Each row below holds a small network's activations on one input, seen along a few directions.
In each table, some parts of the input vary, and every possible input appears once, in random order.
Descriptions start from the smaller parts, as in this example, which fits no table here: one of 2 separate values, together with either a single point or one of 11 places around a ring or (one of 5 places around a ring, together with one of 6 places along a line).
Shared parts are said once, and a part with two or three values counts as separate values.
In the rows, 128 means zero.

Other details of the inputs vary at random and push rows far along two fixed directions, the same in every table; ignore that.

Table:
row 1: [122 150 224  63  95 152 153 135 136 231 106]
row 2: [108  72 133 116 105 126 155  87  96  79 161]
row 3: [133 175  89 153 123 140 105 156 150 130 100]
row 4: [122  72 138 131 115 120 151 108  97  76 155]
row 5: [ 98  57 134 119 112 161 133 105 127  68 136]
row 6: [109 139 227  74 111 175 134 171 160 209  99]
row 7: [134 176 100 150 130 127 101 168 152 121 100]
row 8: [110  50 135 130 136 112 137  92  96  99 170]
row 9: [164 176  77 155 152 101 111 136 131 130 133]
row 10: [110  60 142 134 136 118 138  85 102  94 167]
row 11: [132 163  70 158 183 110 119 146 148 128 102]
row 12: [ 93 136 225  97 121 164 126 151 165 234 114]
row 13: [126 173  91 159 155 121  84 147 158 134 109]
row 14: [115  71 135 133 138 113 133  99 102 110 161]
row 15: [136 174  98 145 135 129  99 167 153 116  99]
row 16: [133 144 238  77 103 146 152 150 137 224 102]
row 17: [131 173  91 148 165 127  80 146 159 129 107]
row 18: [165 178  84 155 149  97 109 126 141 123 119]
row 19: [121 140 234  84 127 144 138 130 139 242 116]
row 20: [131 142 222  77 101 163 155 146 125 237 113]
row 21: [126  83 134 129 111 133 149  98  99  93 143]
row 22: [165 172  72 154 154  98 111 138 128 130 136]
row 23: [ 88  78 141 150 131 138 124 102 137  94 151]
row 24: [163 180  98 148 147 104 114 131 138 140 125]
row 25: [124 185  69 151 124 127 102 150 149 110 109]
row 26: [ 89  84 128 113 106 148 131 110 132  82 137]
row 27: [165 182  91 150 149 101 111 129 140 135 121]
row 28: [132 183  70 133 140 135  96 150 149 102 104]
row 29: [102  59 116 126 131 145 170 111 120  82 126]
row 30: [165 171  80 144 151  98 112 148 127 149 133]
row 31: [ 89  74 126 110 111 151 131 104 130  67 141]
row 32: [120  59 131 124 109 133 154  97  91  89 156]
row 33: [126  71 135 127 107 129 147  86 105  81 136]
row 34: [164 172  78 151 141  98 114 161 112 120 120]
row 35: [137 178  78 165 144 121  97 149 165 123 119]
row 36: [163 180  79 147 134 118 116 145 116 135 112]
row 37: [ 98  53 135 125 133 135 174 119 122  72 132]
row 38: [161 183 107 145 135 106 117 147 127 128 105]
row 39: [ 97  80 142 140 107 141 136 125 134  77 139]
row 40: [106 136 221  85 112 167 134 155 173 230 116]
row 41: [126  80 140 126 117 120 150 118  99  94 153]
row 42: [130 133 215  74 101 160 155 155 120 242 114]
row 43: [127  83 142 131 127 120 146  92 116 102 161]
row 44: [124 188  71 155 125 128 105 148 147 110 112]
row 45: [112 136 221  73 126 175 131 154 173 221 115]
row 46: [121 140 232  87 128 146 140 134 134 242 122]
row 47: [116  75 138 132 139 116 134  97 104 111 162]
row 48: [111  72 120 116 107 121 151  99  92  86 160]
row 49: [ 97 136 203  63 118 167 176 159 150 228  96]
row 50: [143 173  73 143 142 143  95 153 147 105  97]
row 51: [124  61 119 124 111 127 149 106  88  91 154]
row 52: [153 189  75 140 130 104 113 130 126 115 107]
row 53: [127  71 141 130 124 115 144  81 122  88 155]
row 54: [124  65 133 125 115 115 150 118  92  85 157]
row 55: [123  74 142 133 115 120 151 105  99  74 155]
row 56: [161 183 104 148 137 107 118 151 121 127 112]
row 57: [126  85 150 128 113 118 147 105 111  84 136]
row 58: [121  56 135 127 125 117 149  94 107  96 174]
row 59: [119 146 214  62  99 154 157 149 123 240 123]
row 60: [140 177 102 137 144 136  99 168 153 114  99]
row 61: [164 173  76 143 135 114 115 154 111 143 114]
row 62: [120 153 223  65  96 154 155 138 130 232 114]
row 63: [115  81 122 109 108 121 149 109  94 103 156]
row 64: [162 179  93 143 130 117 116 136 126 132  98]
row 65: [ 96 132 223  85 127 166 119 150 165 228 109]
row 66: [139 171  76 154 150 122  92 147 164 115 116]
row 67: [152 194  84 136 130 110 117 137 120 132 114]
row 68: [ 93  57 131 132 102 154 136 105 125  71 139]
row 69: [130 136 227  76 106 147 154 166 123 233 118]
row 70: [154 176 103 151 156  99  99 124 135 142 111]
row 71: [165 172  82 146 151 100 111 148 128 148 133]
row 72: [ 92  65 147 143 106 143 144 114 127  64 148]
row 73: [123 183  85 136 123 132 102 154 151 127 103]
row 74: [133 170  80 153 170 125  79 143 155 111 111]
row 75: [ 98  63 125 128 109 154 131 107 127  70 134]
row 76: [ 95  72 131 142 103 155 141 107 126  77 141]
row 77: [134 177  94 161 142 127 105 148 164 133 121]
row 78: [108  71 131 114 105 127 155  91  95  84 161]
row 79: [152 179 104 152 157 102 102 128 130 146 119]
row 80: [124  74 134 129 109 131 150  90 100  83 144]
row 81: [121  63 143 130 125 120 150  85 112  90 172]
row 82: [143 179  89 142 155 131  92 152 168 130 111]
row 83: [150 179  78 129 130 108 118 150 112 142 122]
row 84: [124  76 144 132 114 118 150 100 102  71 148]
row 85: [164 180  78 151 134 113 113 133 121 120 104]
row 86: [154 167  76 157 163  94  98 140 117 138 130]
row 87: [110  61 151 133 132 115 136  75 112  88 153]
row 88: [152 193  85 135 129 109 115 133 125 130 108]
row 89: [114  70 139 138 138 115 135  84 105  93 164]
row 90: [143 169  76 147 171 116 132 153 158 138 105]
Each input here is: one of 5 places along a line, together with either a single point or one of 6 places along a line or one of 11 places along a line.
Q: Changing only the place on the line of 5 turns row 66 into row 26. The same change can be made to row 81. Which row results?
A: row 2
Q: Changing only the place on the line of 5 turns row 86 into row 61. The same change can be made to row 17. Which row results?
A: row 5
Q: A walk changes only the place on the line of 6. It starts at row 72 and steps to row 39. List the rest of the walk in order.
A: row 7, row 15, row 6, row 60
Q: Which other rows does row 87 become when the place on the line of 5 takes its other values? List them by row number.
A: row 18, row 52, row 57, row 64
Q: A walk changes only the place on the line of 6. It starts at row 50 and steps to row 5. List the rest of the walk in order.
A: row 75, row 68, row 3, row 76

Table:
row 91: [ 84  86 182  96  95 165 155 107 140 136 130]
row 92: [131 113 160 111 106 130 145 122 110 152 127]
row 93: [121 102 204  95 102 133 151 109 130 145 134]
row 94: [114  81 177  82  97 143 173 117  99 151 154]
row 95: [110  67 179  91 117 131 162 115 110 161 152]
row 96: [ 96  97  74 159 139 122 130  98 139  53 143]
row 97: [118  86 157 112 127 129 152 115 106 150 147]
row 98: [140 184 148 134 137 140 119 192 170 203 103]
row 99: [143 151 133 117 117 124 136 139 109 161 121]
row 100: [140 177  77 139 159 131  95 154 156 131  99]
row 101: [133 120 160 117 113 131 142 120 109 148 125]
row 102: [120  76 165 125 132 127 146  96 115 119 149]
row 103: [143 167 177 102 132 131 132 158 136 237 106]
row 104: [134 159 107 151 149 128 111 169 150 134 116]
row 105: [159 180 117 141 132 114 117 134 131 134 112]
row 106: [129 149  77 156 159 117 100 155 137  93 114]
row 107: [126 110 143 106 132 128 152 129 111 160 147]
row 108: [ 93  77  82 153 137 128 132  89 136  48 147]
row 109: [136 148  59 153 138 124  97 138 127  64 108]
row 110: [163 185  78 160 161  88 101 133 145 112 118]
row 111: [154 169 116 143 153 107 112 132 142 139 120]
row 112: [121  93 161  94 101 129 157 120 104 146 141]
row 113: [106  90 101 133 139 141 125 107 143  82 135]
row 114: [137 146  32 170 167 111  87 138 134  54 114]
row 115: [135 103  98 154 146 107 128 105 107  91 142]
row 116: [143 197 139 129 124 142 113 189 153 179  94]
row 117: [125  97 165 123 133 127 141 110 117 145 136]
row 118: [ 99  72 140 125 113 142 134 121 115  69 136]
row 119: [129  74 110 150 120 113 139  80  97  41 153]
row 120: [102  83 142 129  94 132 104  85 113  89 172]
row 121: [147 158 152 122 122 123 127 127 133 144 118]
row 122: [101  69 196 113  89 159 158 136 136 131 141]
row 123: [149 132  28 161 156  92 125 121 103  68 154]
row 124: [144 188  88 130 135 139  98 156 150 132  91]
row 125: [124  90 169 118 108 132 148 103 105 123 136]
row 126: [ 97 108 106 139 111 136 137 103 135  74 132]
row 127: [162 192  76 133 133 110 124 154 113 145 118]
row 128: [131 167 103 125 125 146 112 141 151 131 101]
row 129: [146 176 191 105 140 135 129 151 149 226 108]
row 130: [134 200 150 122 131 132  76 151 153 218 127]
Q: What do these inputs look like to the network?
A: one of 2 separate values, together with either a single point or one of 8 places along a line or one of 11 places along a line
Q: Changing only the choice among 2 separate values turns row 96 into row 126. The same change can be made to row 113. Which row results?
A: row 128
Q: Changing only the choice among 2 separate values turns row 118 into row 106. The same change can be made to row 99. Which row results?
A: row 97
